Each row below holds a small network's activations on one input, seen along a few directions.
Each table varies a few parts of the input and shows all the possible inputs, shuffled.
A made-up example of a description, with smaller parts first: one of 5 places around a ring, together with either a single point or (one of 2 separate values, together with one of 4 places along a line) or one of 9 places along a line.
Shared parts are said once, and a part with two or three values counts as separate values.
In the rows, zero is written as 128.

Other details of the inputs shift rows strongly along two fixed directions, in all tables alike. That doesn't count.

Rows:
x1: 122 89 189 160 95 142 116 119 199 204 144
x2: 118 71 161 94 77 118 116 123 144 192 137
x3: 126 151 66 172 185 129 121 138 92 82 116
x4: 115 127 194 130 74 112 147 110 172 162 142
x5: 184 132 144 110 115 102 109 90 138 83 135
x6: 64 147 141 193 109 113 187 173 117 170 111
x7: 50 107 119 173 143 160 188 163 133 178 119
x8: 164 124 129 116 155 129 101 90 150 108 143
x9: 155 126 146 125 40 168 144 95 165 202 100
x10: 101 152 114 142 151 127 124 170 82 141 117
x11: 150 115 150 86 104 109 139 98 150 104 126
x12: 147 110 178 128 119 135 110 99 199 171 160
x13: 185 130 150 112 118 108 106 90 133 85 131
x14: 144 143 186 99 99 112 143 94 168 130 149
x15: 118 132 96 142 140 117 152 148 89 78 83
x16: 131 147 81 97 164 155 116 97 129 36 137
x17: 137 82 187 117 96 110 121 130 151 232 147
x18: 124 160 110 127 156 141 108 100 138 80 140
x19: 119 131 125 182 127 104 160 156 103 140 108
x20: 126 152 124 180 137 111 144 171 112 115 103
x21: 159 157 162 97 118 119 116 88 144 74 135
x22: 92 123 126 204 136 136 145 164 142 179 132
x23: 82 99 120 211 140 137 148 168 123 189 96
x24: 158 166 43 106 132 177 100 142 66 142 85
x25: 173 145 163 114 117 104 121 108 160 110 146
x26: 135 153 88 151 163 112 107 178 80 117 122
x27: 129 108 187 89 82 127 166 98 175 145 149
x28: 62 101 92 182 136 141 163 161 116 158 104
x29: 150 141 89 134 163 110 110 150 73 112 128
x30: 129 82 146 101 100 141 108 78 177 131 141
x31: 122 166 96 120 160 119 111 154 81 101 127
x32: 188 152 118 93 145 111 75 117 114 89 161
x33: 164 118 125 124 142 130 91 87 150 100 140
x34: 174 142 158 121 106 107 118 107 159 104 150
x35: 171 112 173 102 109 121 82 120 149 159 153
x36: 145 158 101 92 138 124 141 109 116 28 126
x37: 135 175 96 117 170 140 105 92 126 51 146
x38: 121 119 183 98 101 120 124 128 153 202 157
x39: 166 133 106 109 148 107 89 125 94 107 134
x40: 102 138 79 115 155 133 137 165 72 102 121
x41: 152 93 141 69 109 124 91 110 124 127 129
x42: 151 150 106 143 158 132 95 116 141 85 139
x43: 160 124 135 84 104 111 127 87 138 71 132
x44: 81 122 106 128 130 133 157 173 91 155 128
x45: 162 120 132 110 141 115 87 123 102 127 126
x46: 143 108 148 66 113 141 107 110 127 121 150
x47: 125 88 149 101 117 142 126 91 175 146 137
x48: 115 128 75 118 154 118 126 163 67 107 109
x49: 54 136 132 187 147 145 168 164 137 189 118
x50: 156 149 122 80 122 124 142 95 135 43 144
x51: 115 145 128 188 125 106 152 173 121 137 111
x52: 97 107 105 125 145 119 143 176 86 163 105
x53: 99 119 139 192 124 103 181 175 111 184 100
x54: 129 163 34 154 149 207 118 123 111 129 74
x55: 99 67 162 136 97 150 129 108 170 177 122
x56: 176 135 153 89 133 111 87 121 141 139 158
x57: 116 148 105 128 140 130 161 140 98 65 109
x58: 127 108 142 98 126 164 118 85 168 101 147
x59: 70 120 109 137 144 134 173 195 86 177 119
x60: 60 105 117 169 128 160 176 152 137 162 132
x61: 110 75 184 125 54 111 154 113 171 182 126
x62: 108 163 100 151 176 150 118 127 115 81 115
x63: 119 170 99 121 160 119 116 152 77 105 136
Each input here is: one of 3 separate values, together with either a single point or (one of 4 places along a line, together with one of 5 places around a ring).
Changing only the choice among 3 separate values turns x6 into x63. The same change can be made to x19. Which row results? -> x29
Changing only the choice among 3 separate values turns x24 into x54. The same change can be made to x45. Which row results? -> x23
Start at x25 and move only the place on the ring of 5, one step at a time. The first step leads to x14. Which rows follow, in order? -> x27, x11, x53
Change only the place on the ring of 5 in x23. List by row number the other rows that result. -> x1, x55, x58, x62

Rows:
x64: 169 128 119 89 112 133 85 119 112 143 132
x65: 80 82 158 139 96 140 167 135 156 194 139
x66: 94 149 106 140 151 150 144 139 121 116 125
x67: 132 163 128 114 137 123 123 112 126 90 141
x68: 104 171 76 188 163 134 161 178 80 116 89
x69: 125 91 161 120 110 137 108 99 163 139 128
x70: 139 85 172 114 103 115 119 106 159 142 144
x71: 156 83 192 85 61 119 126 75 183 172 149
x72: 134 108 153 90 126 136 111 124 122 172 152
x73: 229 169 80 49 183 116 26 80 102 10 159
x74: 98 168 51 179 168 154 154 166 84 102 84
x75: 80 148 108 170 148 108 176 195 87 133 112
x76: 62 143 76 224 167 140 168 194 102 156 94
x77: 153 100 202 108 50 110 125 95 183 185 150
x78: 125 140 101 108 155 119 137 134 95 68 120
x79: 77 102 179 203 91 122 162 161 167 234 124
x80: 175 154 116 111 162 100 105 119 114 49 134
x81: 173 121 125 72 122 147 106 75 148 82 127
Changing only one part turns x72 into x73. The same change can be made to x78. Which row results? -> x70
Describe the family of inputs behind these rows. -> one of 3 separate values, together with either a single point or one of 5 places around a ring
List by row number the other rows that have the choice among 3 separate values in common with x71. -> x64, x68, x74, x77, x81

Rows:
x82: 91 122 118 174 127 142 142 167 110 192 112
x83: 178 150 130 90 142 123 106 81 152 58 151
x84: 137 122 132 109 122 134 127 123 130 148 129
x85: 174 118 176 88 85 109 103 86 159 133 157
x86: 92 137 98 155 145 139 163 157 110 132 108
x87: 80 117 147 172 106 118 165 158 128 163 109
x88: 148 129 99 112 152 131 101 123 104 99 122
x89: 91 115 107 154 136 137 146 148 123 143 116
x90: 149 113 133 103 122 120 119 123 125 123 131
x91: 167 100 166 71 98 126 103 87 161 137 154
x92: 163 169 95 115 163 114 118 114 118 39 132
x93: 80 124 121 178 126 146 155 155 126 172 115
x94: 91 110 131 175 124 127 143 174 113 175 109
x95: 116 117 148 158 121 130 137 124 154 158 133
x96: 88 118 120 154 110 128 159 169 100 183 105
x97: 102 120 131 157 113 144 136 161 123 181 120
x98: 114 131 111 169 140 123 133 159 115 160 120
x99: 191 145 121 63 140 125 93 83 127 72 143
x100: 168 154 119 84 139 143 89 76 151 69 150
x101: 157 129 157 96 102 127 108 107 153 146 144
x102: 163 176 90 95 149 126 102 119 88 57 121
x103: 156 144 108 126 149 124 108 130 113 90 131
x104: 121 155 67 129 177 130 139 143 86 51 108
x105: 145 106 194 99 71 130 120 102 169 190 150
x106: 94 119 104 157 143 138 146 150 115 136 110
x107: 147 129 147 128 116 110 130 127 127 138 138
x108: 150 112 176 107 103 119 121 91 173 123 148
x109: 146 107 174 111 92 142 102 100 169 188 147
x110: 175 148 140 80 138 116 104 78 140 45 144
x111: 130 170 82 148 172 117 145 145 88 55 114
x112: 114 154 81 142 163 132 151 148 94 85 105
x113: 123 125 133 138 131 128 121 117 146 121 130
x114: 127 91 178 101 81 128 139 101 170 156 149
x115: 119 151 86 137 156 126 145 159 74 111 104
x116: 143 135 104 100 131 117 116 128 94 87 120
x117: 95 127 110 155 142 145 148 143 122 150 110
x118: 125 106 200 76 119 111 105 98 170 148 194
x119: 106 121 130 181 127 114 157 176 116 180 115
x120: 115 116 152 129 103 150 131 118 159 152 140
x121: 86 114 137 182 117 132 162 161 139 170 122
x122: 117 159 80 163 171 127 135 146 105 87 116
x123: 115 125 115 170 140 124 135 155 110 157 119
x124: 136 128 147 140 121 118 140 120 150 122 137
x125: 128 135 140 135 114 115 140 119 136 113 133
x126: 111 127 126 159 138 118 141 161 111 151 110
x127: 127 107 139 117 109 139 118 117 145 179 137
x128: 143 141 84 99 158 139 114 114 108 42 128
x129: 141 160 100 122 157 145 111 111 123 81 124
x130: 157 125 135 80 121 123 114 91 148 81 145
x131: 91 114 104 158 140 136 149 148 113 134 113
x132: 97 116 134 176 126 130 152 144 139 163 125
x133: 169 176 86 96 167 134 100 118 99 59 125
x134: 142 89 184 116 92 125 104 98 167 179 147
x135: 87 97 121 162 120 132 144 169 118 197 113
x136: 170 119 144 73 113 119 106 95 131 102 146
x137: 107 127 110 163 144 123 126 160 107 150 109
x138: 175 166 92 110 168 116 105 121 103 59 130
x139: 152 139 98 98 146 117 114 130 100 83 122
x140: 99 135 112 136 125 131 155 139 110 123 112
x141: 96 119 135 172 122 110 150 176 114 178 107
x142: 94 114 129 154 112 127 157 170 118 196 109
x143: 136 165 106 112 136 131 125 114 112 69 123
x144: 152 174 93 106 156 131 116 114 114 49 127
x145: 131 140 113 129 135 140 110 132 123 142 125
x146: 146 111 179 102 102 124 120 87 180 129 148
x147: 78 107 125 167 121 145 161 150 130 182 114
x148: 130 114 183 108 82 136 135 97 175 163 150
x149: 155 112 186 57 121 102 77 108 148 153 198
x150: 114 154 70 128 160 124 142 146 76 51 105
x151: 114 138 120 155 131 130 142 162 109 157 112
x152: 108 162 90 153 158 140 147 151 105 98 110
x153: 113 112 104 141 141 132 128 149 100 142 114
x154: 136 108 165 131 107 115 125 129 145 162 131
x155: 163 109 184 93 92 112 108 94 158 141 149
x156: 88 111 127 151 117 147 156 146 134 162 120
x157: 170 116 175 99 93 109 108 97 167 147 156
x158: 100 107 122 152 122 141 140 149 116 187 116
x159: 110 111 166 142 104 118 145 130 157 157 128
x160: 108 144 118 151 136 134 149 145 124 126 117
x161: 136 116 142 99 113 142 116 89 165 133 143
x162: 158 113 177 94 88 110 104 95 152 136 145
x163: 80 114 133 179 124 132 158 162 129 158 113
x164: 117 129 103 142 147 141 127 146 105 152 111
x165: 148 89 176 85 79 143 109 92 173 178 155
x166: 154 150 88 100 163 124 120 112 107 34 125
x167: 144 112 167 86 93 131 125 86 175 137 149
x168: 129 152 86 167 171 123 124 159 89 114 109
x169: 95 134 112 149 133 132 166 151 110 135 112
x170: 107 102 160 150 110 131 134 120 157 160 129
x171: 133 148 60 124 174 133 117 155 68 61 106
x172: 163 133 144 100 137 128 95 80 156 81 139
x173: 150 124 138 124 133 123 99 117 134 129 129
Describe the family of inputs behind these rows. -> one of 2 separate values, together with either a single point or (one of 5 places around a ring, together with one of 9 places along a line)
Changing only the choice among 2 separate values turns x101 into x144. The same change can be made to x116. Which row results? -> x150
Changing only the choice among 2 separate values turns x110 into x155. The same change can be made to x122. Which row results? -> x98
Changing only the choice among 2 separate values turns x153 into x131. The same change can be made to x91. Which row results? -> x104
Change only the choice among 2 separate values in x142. List by row number the other rows that result. -> x167
Change only the choice among 2 separate values in x151. List by row number the other rows that result. -> x160
